A small network was shown many inputs. Here are its activations along a few directions, one row for each input.
Each table varies a few parts of the input and shows all the possible inputs, shuffled.
A made-up example of a description, with smaller parts first: line(4) and (point or line(11) or (values(2) and ring(8))).
Shared parts are said once, and a part with two or three values counts as separate values.

Other details of the inputs shift rows strongly along three fixed directions, in all tables alike. That doesn't count.

Table:
R1: [ 25  14  -6  15 -14 -38 -26   7  -4  -1   1  -5   3]
R2: [-17  -4  12  -6 -17  30  15  -2  24  -5   7   1   4]
R3: [ 25   4   8  12 -14 -30 -34  -1 -16   5   7   0   4]
R4: [ -3 -22  -4   1  45   6  17  22 -20  -5 -15   3   5]
R5: [-22  -3   7  -7  -6  27   9   3   8 -11  13  -3   6]
R6: [ 10  -9  37  27 -20  -8 -17  -7 -12  -1  26 -12  25]
R7: [-21  -2  10  -7 -11  30  -2 -15  25   6   9   4   0]
R8: [  4   1 -18 -12  33  -5  23   1 -12   6 -28   6 -19]
R9: [  3  16  -8  -9 -26 -13  -8  -5  11  -2  -4  -5 -15]
R10: [-24  -2  -3 -14 -14  23   5  -1  20 -10  11   0  -6]
R11: [ -1 -26  26  15  23  21  33  10 -17  -1   1  -4  24]
R12: [-13  19 -20 -15 -10  13   3 -11  29   6  -2   7 -17]
R13: [  1  -1 -31  -8  41 -10  22  -4  -7  13 -29  13 -17]
R14: [ 39  -1  -5  15  20 -52  -9  17 -37  -2 -22  -5  -1]
R15: [-23   9 -22 -26  -9  15   1  -4  21  -5  -3   1 -23]
R16: [  8   9  17   9 -25 -15 -25 -13   0   2  17  -6   3]
R17: [ 14  20   0  10 -28 -27 -19  -7  -1  -1  12  -8   5]
R18: [-17  -8  23  11 -18  37  13  -2  23  -1  26  -3  25]
R19: [  7 -13  -7   3  34   5  17  13 -13  12 -11  11  11]
R20: [ 17  -9  36  26 -17 -10 -28   4  -6  -4  23  -8  28]
R21: [-21   3 -10 -12 -11  22   3  -2  15 -10   6  -2 -13]
R22: [  2   9   9   1 -29 -19 -18   2  -5 -12  21 -14   2]
R23: [ -7  16 -19 -13   4   6  -9 -20  11   6 -13   9 -24]
R24: [ -4 -14  -1   2  32   8  26   2  -7  12  -9   4  11]
R25: [ 21   7 -17   0  24 -32   9   1 -30   2 -27  -1 -13]
R26: [ -1  21 -33 -24 -12   4  -7   2  20   1 -21  13 -33]
R27: [  4   9 -20 -13 -10 -15 -18  10  -4  -7  -3   2 -15]
R28: [ -6 -40  41  20  35  25  24   0 -18   8  10   2  38]
Description of these inputs: line(4) and (values(2) or ring(5)).
The inputs of R21 and R6 match in every part but the line(4) part. If R22 is changed in the same way as R21 into R6, which row does it become? -> R16

Table:
R29: [ -7  16 -25 -14 -12  -6 -28 -14  20   6  -1   8 -24]
R30: [-34   0  -4 -33 -27  47  21  22  28 -26   6  -2 -10]
R31: [ 16  13   7  11 -35 -23 -35   3   7   2  23  -3  13]
R32: [ 28  -8   1  23  17 -40   5   6 -35  10  -1  -4  21]
R33: [  7   7 -22  -1  32 -22  12 -14 -11   9 -27  -1 -21]
R34: [ 20  10  20  13 -46 -19 -17  -2   5   0  16  -9  14]
R35: [-22 -22  -5 -11  32  31  43  32  -9 -24 -11  -5   5]
R36: [  5   8  15  11 -35 -26 -17 -12   1   1  26 -12  15]
R37: [  1   9 -12 -12   8 -12   8 -15  -1  12 -20   4 -22]
R38: [  9 -29  38  30  32  19  16  16 -15   4   8  -1  43]
R39: [-20 -13   9 -12  17  43  19 -12   7   6  -4  11  -2]
R40: [ 10  -4 -17   4  42 -16  -4  -5 -18   4 -26   7 -15]
R41: [ -5   6 -38 -23   8 -18  11  25 -15 -18 -11  -4 -21]
R42: [  3  26 -21  -2 -24  -1  -8 -11  28   1  -6   2 -19]
R43: [-10  25 -20  -9 -19   2 -21 -25  21  -2  -2   1 -32]
R44: [-11 -14   9  -8  20  42  18   8  17  11 -10  17   5]
R45: [-20 -14  44  15 -29  32  -5  -8  12  -1  48  -9  38]
R46: [ 30 -16  20  18  19 -36 -16   4 -42   6  -7  -1  14]
What do these inputs look like to the network? -> values(3) and (point or ring(5))
Which other rows does R43 become when the values(3) part takes its other values? List them by row number. -> R39, R45
Which other rows does R29 become when the values(3) part takes its other values? List them by row number. -> R40, R46
